Each row below holds a small network's activations on one input, seen along a few directions.
In each table, some parts of the input vary, and every possible input appears once, in random order.
A made-up example of a description, with smaller parts first: one of 5 places around a ring, together with either a single point or one of 11 places along a line or (one of 3 separate values, together with one of 4 places along a line).
Shared parts are said once, and a part with two or three values counts as separate values.
In the rows, 128 means zero.

Table:
x1: [129 147 128 140  99 193 103 125 141 114 112 124 155 143 127 152 161 121
  84 142]
x2: [118 148  96 159  97 157 117 115 128 114 103 118 129 156 128 146 162 131
  69 147]
x3: [153 103 135 129 176  53 131 129 113 127 146 110  79 137 146  92 144 138
 131 106]
x4: [143 124 115 169 116 172  97 130 145 108 126 118 148 148 139 147 161 120
  65 153]
x5: [111 148  83 168  87 144 128 105 125 119 133 141 136 115 150 136 104 120
  94 195]
x6: [101 167 105 135  75 185 131 112 127 121 104 134 150 137 118 150 133 127
 105 149]
x7: [117 155  86 158  86 147 117 101 122 110 132 131 112 128 151 134 134 123
  78 180]
x8: [116 161 123 127  79 201 115 116 134 117 121 140 158 121 130 151 133 118
 109 156]
x9: [ 73 170 131  66   6 188  81 132 225 113 106 204 138  81  69 184  85 139
 173 155]
x10: [122 125 149  88 158  97 156 134 108 146 127 124 112 123 117 110 115 133
 179  85]
x11: [163  99 161 115 177  85 118 137 120 129 154 113 103 130 148 100 143 133
 144 100]
x12: [151 108 170  97 174 105 127 146 121 139 137 113 121 130 125 110 142 132
 159  81]
x13: [131 141  92 170 102 140 107 112 131 108 121 118 110 151 147 135 161 126
  56 166]
x14: [133 106 127 124 167  58 153 121 104 140 156 133  99 102 149  99  89 125
 168 134]
x15: [104 162  92 146  79 164 129 105 120 118 113 132 131 134 131 144 134 128
  92 161]
x16: [ 98 158 102 145  73 183 144 117 134 132 103 148 174 124 114 151  99 122
 125 164]
x17: [135 109 164  91 157 111 154 141 122 155 145 142 144  97 124 116  83 120
 202 109]
x18: [126 151 114 142  88 179 106 109 130 109 138 137 137 120 154 142 134 114
  92 173]
x19: [113 153 120 137  76 198 128 121 142 129 121 154 182 109 126 152 100 113
 129 171]
x20: [125 121 135 101 161  77 154 125 101 141 135 124  95 120 131 103 116 135
 166  97]
x21: [134 128  89 185 113 141 109 124 136 109 119 113 123 156 137 139 161 127
  52 161]
x22: [149 111 157 100 165  92 129 128 111 133 163 128 103 108 153 102 117 127
 165 113]
x23: [ 99 154  88 156  78 161 141 109 126 128 113 144 156 121 128 145 102 124
 110 176]
x24: [136 113 153 102 173  89 143 144 114 141 119 107 112 144 114 111 142 138
 156  72]
x25: [143 101 153 108 167  89 142 131 115 143 164 138 124  95 150 109  88 119
 183 128]
x26: [119 114 147  98 155  95 170 137 115 157 126 137 136 111 113 113  82 128
 199  99]
x27: [132 135 125 155 110 193 105 136 147 116 111 119 169 148 116 156 161 123
  79 136]
x28: [143  96 137 129 185  70 143 147 114 138 126 102 109 147 115 108 143 140
 139  79]
x29: [121 144 110 152  88 175 118 113 135 119 140 149 161 107 152 146 104 111
 110 188]
x30: [120 111 133 110 161  74 166 128 105 151 135 135 117 108 127 108  85 129
 184 112]
x31: [119 141 107 163 106 178 121 134 139 118  93 113 161 163 104 157 161 131
  76 129]
x32: [139 115 130 115 165  60 141 118 103 131 155 124  78 115 151  93 117 132
 152 119]
x33: [122 136  94 175 109 157 119 127 134 116 101 112 143 161 117 150 161 132
  64 141]
x34: [115 153 110 148  95 177 119 122 133 116  95 118 147 158 115 153 162 130
  81 135]
x35: [155  95 167 111 185 105 129 157 127 141 136 107 135 136 113 116 142 132
 154  76]
x36: [ 91 129 180  22  90 100 111 153 205 140 132 196 101  73  66 144  66 144
 243  87]
x37: [138 120 166  82 160 113 140 137 114 144 145 130 121 109 129 111 114 126
 182  94]
x38: [140 101 150 117 183  90 145 155 120 143 117 101 127 149 102 116 142 138
 151  67]
x39: [156  90 132 143 186  55 132 141 117 128 145 105  92 143 135  96 145 137
 127 101]
x40: [140 137 119 155 105 171  95 119 139 107 128 123 135 143 150 143 161 119
  69 159]
x41: [140 109 140 115 174  69 142 135 109 137 127 108  95 141 127 103 143 140
 144  84]
x42: [165  86 158 129 187  85 120 149 126 131 153 107 117 135 137 104 144 132
 140  95]
Changing only one part turns x40 into x11. The same change can be made to x2. Which row results?
> x41
Changing only one part turns x32 into x7. The same change can be made to x38. Which row results?
> x31
Describe the family of inputs behind these rows.
> one of 2 separate values, together with either a single point or (one of 4 places along a line, together with one of 5 places around a ring)
Which other rows does x37 become when the place on the ring of 5 takes its other values? List them by row number.
> x10, x20, x22, x32

Table:
x43: [106 134 138 139  91 188 128 132 156 140  91 135 186 134  96 160 106 113
 121 132]
x44: [151  95 165 101 177  78 136 143 119 139 165 132 103  99 127  93 111 136
 183  96]
x45: [113 156  54 194  93 110 148  64  89 100 157 156 107  95 200 107  81 105
  89 247]
x46: [116 154 135 118  97 193 131 121 123 127 115 132 175 131 116 151 125 125
 132 119]
x47: [143 117 148 123 176 117 157 144  86 138 135  95 160 131 131 110 131 111
 139 113]
x48: [159  95 118 178 164  96 116 121 125 130 122  88 118 165 149 113 151 122
  71 135]
x49: [164 110 126 153 168  94 117 127  97 117 141  92 125 151 169  99 169 113
  73 138]
x50: [105 149  89 118  84  87 153  92 104 146 177 183  95  51 174 106  23 115
 187 206]
x51: [157 111 113 161 164  87 121 119 107 127 121  96  92 167 151 110 178 137
  73 119]
x52: [145 105 168  89 176  75 137 135 112 132 169 128  90 112 133  95 111 136
 180  83]
x53: [101 146 154  75  97 126 110 129 173 132 115 168 110 110 104 149 116 147
 175 113]
x54: [119 147  88 153  85 178  98 136 163 104 108 123 113 158 108 146 163 138
  59 147]
x55: [125 129 105 163 101 181  89 129 158 106 123 131 141 143 130 169 157 121
  58 159]
x56: [126 122 136 137 179 106 160 128  98 151 115 103 128 149 120 124 139 140
 143  88]
x57: [116 147 142 112  93 186 131 136 128 128 115 135 194 121 114 150 127 103
 127 135]
x58: [110 149 133 117  83 182 137 133 131 126  92 142 163 130  99 155 138 127
 123 119]
x59: [145 106 102 162 153  93 121 129 110 124 115  95  93 178 141 113 182 135
  81 123]
x60: [112 123 151  85  99 142 101 145 176 125 125 169 143 100 109 161 105 133
 172 127]
x61: [130 106 161  94 174  57 140 133 131 145 147 137  78 119 121 107 120 143
 178  74]
x62: [100 151 115 124  85 188 132 141 152 128  84 140 166 141  87 147 125 139
 124 112]
x63: [ 98 139 144  76  83 136 109 146 173 120 102 168 113 117  89 144 121 141
 177 121]
x64: [139 104 141  93 162  66 141 148 145 134 137 127  86 121 107 100 118 144
 179  75]
x65: [128 122 123 144 160 107 154 137 106 138 115  95 149 143  95 125 137 145
 142  86]
x66: [134 152 110 151  94 178  98 123 137  98 128 116 124 142 142 146 168 120
  69 151]
x67: [140 103 139 150 173 118 155 138 114 150 113  93 156 144 113 124 114 119
 137 108]
x68: [136 116 145 130 186 125 159 129  86 145 133  97 139 143 136 105 132 125
 143 100]
x69: [158 115 124 163 168  97 119 122  92 116 138  89 104 158 175  99 172 132
  81 121]
x70: [141  86 157 102 177  73 130 149 134 135 155 137 110 107 125 120 110 131
 176  88]
x71: [ 94 153  75 157  87 134 188  79  78 147 154 154 145  80 175 120  45 114
 147 220]
x72: [131 147 159  72 101 133 109 151 171 138 134 162 143  94 111 132 108 117
 171 138]
x73: [144 140 106 164  99 182  96 119 144 106 129 123 140 132 135 145 163 124
  72 163]
x74: [123 144 156  69  97 143 108 130 154 120 140 157 125 104 116 139 109 137
 180 120]
x75: [115 152 104 156  97 167  98 117 152 113 113 127 107 154 126 158 171 133
  64 147]
Changing only one part turns x61 into x56. The same change can be made to x53. Which row results?
> x58
Describe the family of inputs behind these rows.
> one of 3 separate values, together with either a single point or (one of 2 separate values, together with one of 5 places around a ring)
Which other rows does x64 become when the choice among 3 separate values takes its other values? List them by row number.
> x59, x65
List by row number the other rows that have the choice among 3 separate values in common with x45.
> x48, x49, x51, x54, x55, x59, x66, x69, x73, x75
Which other rows does x63 become when the place on the ring of 5 takes its other values? List them by row number.
> x53, x60, x72, x74

Table:
x76: [166  82 157 126 221  51 139 149  99 137 137  83  91 159 130  90 170 141
 134  58]
x77: [131 105 191  55 170  94 145 162 140 157 124 134 131 116  86 113 106 140
 223  49]
x78: [128 103 175  64 162  71 143 146 139 148 148 150 107  94 112 107  85 136
 223  80]
x79: [134 100 170  71 170  65 147 142 127 150 149 142 102  98 121 105  90 134
 216  86]
x80: [126 107 180  54 157  74 141 150 146 153 142 154 113  88 102 111  81 135
 232  80]
x81: [157  91 167 104 208  58 138 152 113 140 137  98  94 146 122  96 151 139
 157  59]
x82: [ 96 167  98 139  46 201 109 111 157 114 107 157 154 121 119 168 118 122
 100 180]
x83: [ 94 168 118 125  49 232 106 132 169 117  90 150 185 131  86 185 132 123
 105 147]
x84: [124 153 101 170  84 202  95 122 147 102 104 117 153 159 126 161 174 122
  45 160]
x85: [136 104 162  80 174  64 152 138 116 150 157 140 101  94 127  96  88 131
 210  94]
x86: [151  92 147 113 200  46 154 133  95 147 158 113  88 120 149  87 115 128
 166  96]
x87: [100 171  92 147  48 198 115 106 146 113 114 155 153 117 126 159 116 120
  94 187]
x88: [151  95 165  96 197  58 143 144 108 145 144 110  99 128 129  95 131 139
 176  69]
x89: [121 157  69 199  85 169 129  89 104 108 126 126 144 138 172 137 134 112
  50 212]
x90: [ 87 171 108 123  36 205 106 120 174 118 102 168 163 111 100 176 110 125
 115 173]
x91: [117 158  81 177  73 186 116 103 127 109 117 132 144 139 151 149 141 114
  55 193]
x92: [136 143  95 191  98 193  96 121 135 101 106 102 152 172 135 153 190 125
  24 158]
x93: [176  76 142 149 238  41 145 148  85 136 136  66  91 171 142  83 179 139
 113  63]
x94: [ 90 169 103 132  40 205 107 115 167 112 107 165 159 117 110 171 114 125
 106 173]
x95: [152  91 131 136 210  35 164 120  72 145 166 106  89 116 171  77 106 125
 156 118]
x96: [134 103 153  88 173  54 156 133 108 149 165 139  99  91 139  93  78 129
 209 108]
x97: [149 136  84 216 117 180 104 120 119 102 107  87 152 186 148 145 200 124
   5 162]
x98: [117 159  98 162  72 201 102 114 140 106 107 129 156 143 132 160 156 123
  63 169]
x99: [ 98 171  84 155  47 188 120 101 140 113 120 153 151 116 137 153 107 119
  93 199]
Changing only one part turns x96 into x99. The same change can be made to x95. Which row results?
> x89
Describe the family of inputs behind these rows.
> one of 2 separate values, together with either a single point or one of 5 places along a line or one of 6 places along a line
Which other rows does x87 become when the place on the line of 5 takes its other values? List them by row number.
> x82, x90, x94, x99
Which other rows does x98 become when the choice among 2 separate values takes its other values? List them by row number.
> x88

Table:
x100: [129 123 145 104 130 110 141 134 132 134 119 135 121 134 109 112 128 146
 167  88]
x101: [131 125 132 132 136 107 117 125 126 121 142 122 125 123 143 121 124 133
 130 137]
x102: [135 134 129 130 128 105 135 126 116 138 124 121 144 121 130 111 118 140
 150 135]
x103: [121 123 141 102 128 116 139 135 136 140 134 146 130 105 114 125  97 129
 174 118]
x104: [105 171  77 175  42 222  98 106 152 101 104 141 154 140 131 175 150 115
  40 199]
x105: [132 119 139 120 164 102 140 139 119 133 134 111 110 140 123 114 132 125
 132 100]
x106: [123 120 140 103 128 111 128 133 141 136 139 148 119 102 122 129 101 126
 164 127]
x107: [102 175  77 175  41 225 106 107 145 105  98 138 169 141 123 173 147 122
  51 191]
x108: [147 109 137 135 172 119 143 133 101 138 137 109 133 132 142 118 135 119
 128 114]
x109: [148 105 137 136 172 115 132 130 106 133 142 112 122 130 151 122 138 116
 118 122]
x110: [131 119 145 105 131 106 129 131 137 129 124 138 110 131 118 117 132 143
 157  97]
x111: [133 114 138 121 165  98 129 136 124 128 139 115  99 137 132 119 135 122
 123 108]
Changing only one part turns x106 into x103. The same change can be made to x104. Which row results?
> x107
Describe the family of inputs behind these rows.
> one of 2 separate values, together with either a single point or one of 5 places around a ring
Which other rows does x102 become when the choice among 2 separate values takes its other values? List them by row number.
> x101

Table:
x112: [121 115 145  78 139  51 144 119 125 138 179 168  76  64 145  95  58 127
 215 137]
x113: [ 96 167  73 168  41 192 127  91 131 118 131 164 158  98 154 157  84 106
  93 232]
x114: [121 115 144  78 142  50 144 119 124 139 179 166  75  66 147  93  59 128
 214 138]
x115: [ 87 157 140  75  72 164 134 132 158 138 105 167 148 103  87 156  89 132
 186 121]
x116: [169 100 129 165 188 115 115 138 106 118 130  76 114 174 144 117 198 127
  65  99]
x117: [ 92 169  94 148  47 213 113 121 159 111  93 146 170 137 101 176 130 126
  90 166]
x118: [161 102 121 170 187 104 122 134  99 120 129  77 107 176 146 115 192 132
  63 101]
x119: [ 91 160 115  97  73 143 152 104 132 141 145 185 134  66 141 131  40 111
 188 185]
x120: [155 107 113 171 184  97 128 134  98 120 120  72 101 181 140 113 191 134
  63 101]
x121: [121 112 166  60 142  69 125 150 159 140 135 150  92 104  96 119 101 144
 208  79]
x122: [158 107  91 191 184  72 142 103  65 119 157  89  95 145 199  89 150 119
  70 160]
x123: [114 117 159  63 139  62 129 146 158 143 126 152  89 105  88 121 102 148
 204  78]
x124: [154  86 166 111 213  68 160 152  99 153 136  99 123 142 123  95 132 135
 172  60]
x125: [146 139 111 173 107 179  93 126 140 102 114 103 143 168 135 144 191 125
  41 146]
x126: [140  95 151 114 207  55 169 149  97 155 119  99 113 148 109  95 132 139
 167  60]
x127: [109 163 125 139  58 238  92 133 171 111 102 145 191 130 103 181 142 120
  89 158]
x128: [ 92 160 117  97  71 144 152 103 132 140 146 186 136  64 139 133  38 110
 189 184]
x129: [177  95 140 163 195 123 109 146 109 118 130  76 120 175 142 119 205 128
  66  92]
x130: [140  99 196  52 152  96 106 161 172 137 143 150 112 100  99 122 112 139
 210  70]
x131: [148  92 158 112 210  61 165 152  97 153 127  96 117 148 118  94 132 135
 171  61]
x132: [139 140 101 179 106 169 100 122 134 104 113 105 136 170 137 142 186 130
  40 146]
x133: [103 165 113 142  53 230  99 125 168 111 102 147 183 129 105 179 135 119
  90 166]
x134: [125 147  85 182  99 156 110 119 131 106  95 103 125 176 122 138 185 138
  40 141]
x135: [ 91 153 149  74  75 172 128 132 162 138 114 170 155  98  92 157  87 130
 186 121]
x136: [137 144  74 201 104 139 120  89 103 106 138 119 120 141 188 123 143 117
  46 210]
x137: [ 81 160 133  77  69 157 139 128 156 140  96 169 145 103  81 157  92 137
 183 118]
x138: [147 111 107 173 181  91 133 131  98 122 111  73  98 182 131 113 190 139
  59  99]
x139: [133 144  93 180 103 162 106 122 131 104 104 101 129 175 130 139 185 133
  42 145]
x140: [153 136 122 169 113 186  86 135 143 103 115 100 151 169 133 147 198 126
  40 138]
x141: [ 86 171  86 149  44 207 118 117 158 112  84 149 166 137  93 175 131 132
  88 162]
x142: [154  97 134 130 206  41 178 119  60 152 172 109 104 105 170  72  90 125
 180 118]
x143: [ 96 167  71 168  43 191 127  91 130 119 131 162 157  99 157 155  86 107
  92 232]
x144: [137 144  75 201 101 140 120  88 104 104 138 121 121 139 186 124 141 116
  47 210]
x145: [162  84 175 106 214  79 153 155 106 151 136  98 128 141 122  96 138 130
 174  58]
x146: [104 147 170  67  84 191 112 143 171 136 115 166 170  99  87 160  98 127
 187 114]
x147: [126 107 175  59 145  77 119 150 161 140 143 153  97  99 101 119 100 142
 209  78]
x148: [154  96 132 130 209  40 178 119  60 154 171 107 103 107 172  70  92 127
 179 119]
x149: [133 104 184  54 146  88 112 153 168 138 143 152 104  97 100 120 105 139
 211  77]
x150: [ 96 166 103 147  50 221 107 121 162 112 101 149 176 131 106 177 130 123
  88 166]
x151: [ 97 151 159  69  78 183 120 135 168 137 114 168 162  96  89 158  91 126
 188 121]
x152: [158 107  93 190 181  73 142 102  65 118 157  90  96 143 197  90 148 117
  71 159]
x153: [170  79 186 105 220  87 146 163 110 152 135  98 136 143 121  99 145 131
 174  51]
Changing only one part turns x120 into x121. The same change can be made to x118. Which row results?
> x147
Describe the family of inputs behind these rows.
> one of 6 places around a ring, together with either one of 2 separate values or one of 5 places along a line
Which other rows does x125 become when the place on the line of 5 takes its other values? List them by row number.
> x132, x134, x139, x140
Start at x130 and move only the place on the ring of 6, one step at a time. The first step leads to x146. Which rows follow, in order?
> x127, x140, x129, x153
Start at x126 and move only the place on the ring of 6, one step at a time. The first step leads to x123. Which rows follow, in order?
> x137, x141, x134, x138

Table:
x154: [120 115 170  62 142  90 138 143 144 147 139 155 114  94 107 118  86 135
 218  90]
x155: [148 135  94 197 123 168 102 121 119 102 111  88 137 180 146 140 200 126
  19 150]
x156: [117 152  92 165  86 170 122 106 122 115 121 132 145 131 147 144 131 119
  80 180]
x157: [142 105 166  92 172  87 138 150 128 142 133 121 116 127 111 108 127 138
 177  74]
x158: [101 159 116 125  65 198 110 125 160 118 106 150 158 124 104 167 126 125
 112 151]
x159: [111 157  79 168  76 157 128  95 118 114 135 144 135 115 159 136 108 117
  89 203]
x160: [169  87 139 151 217  64 138 142  91 131 133  73  97 171 142  94 180 137
 102  75]
x161: [147  98 154 110 183  75 140 145 117 142 138 113 110 130 123 105 130 134
 161  85]
x162: [144 104 144 114 181  67 150 130  99 143 151 118 103 117 146  95 112 128
 165 108]
x163: [114 153 115 142  78 194 109 126 152 116 104 135 158 142 113 159 145 126
  91 147]
x164: [ 91 166 118 111  49 191 113 121 167 122 108 167 155 107 103 165 103 124
 134 161]
x165: [120 147 104 161  88 182 109 121 142 112 110 128 153 145 127 155 149 124
  74 159]
x166: [139 106 132 117 172  57 157 119  95 143 165 132  92 100 160  89  89 123
 173 131]
x167: [129 109 168  76 159  92 136 148 136 144 137 136 117 110 105 117 108 137
 197  78]
Describe the family of inputs behind these rows.
> one of 2 separate values, together with either a single point or one of 6 places along a line
Changing only the choice among 2 separate values turns x156 into x162. The same change can be made to x164. Which row results?
> x154
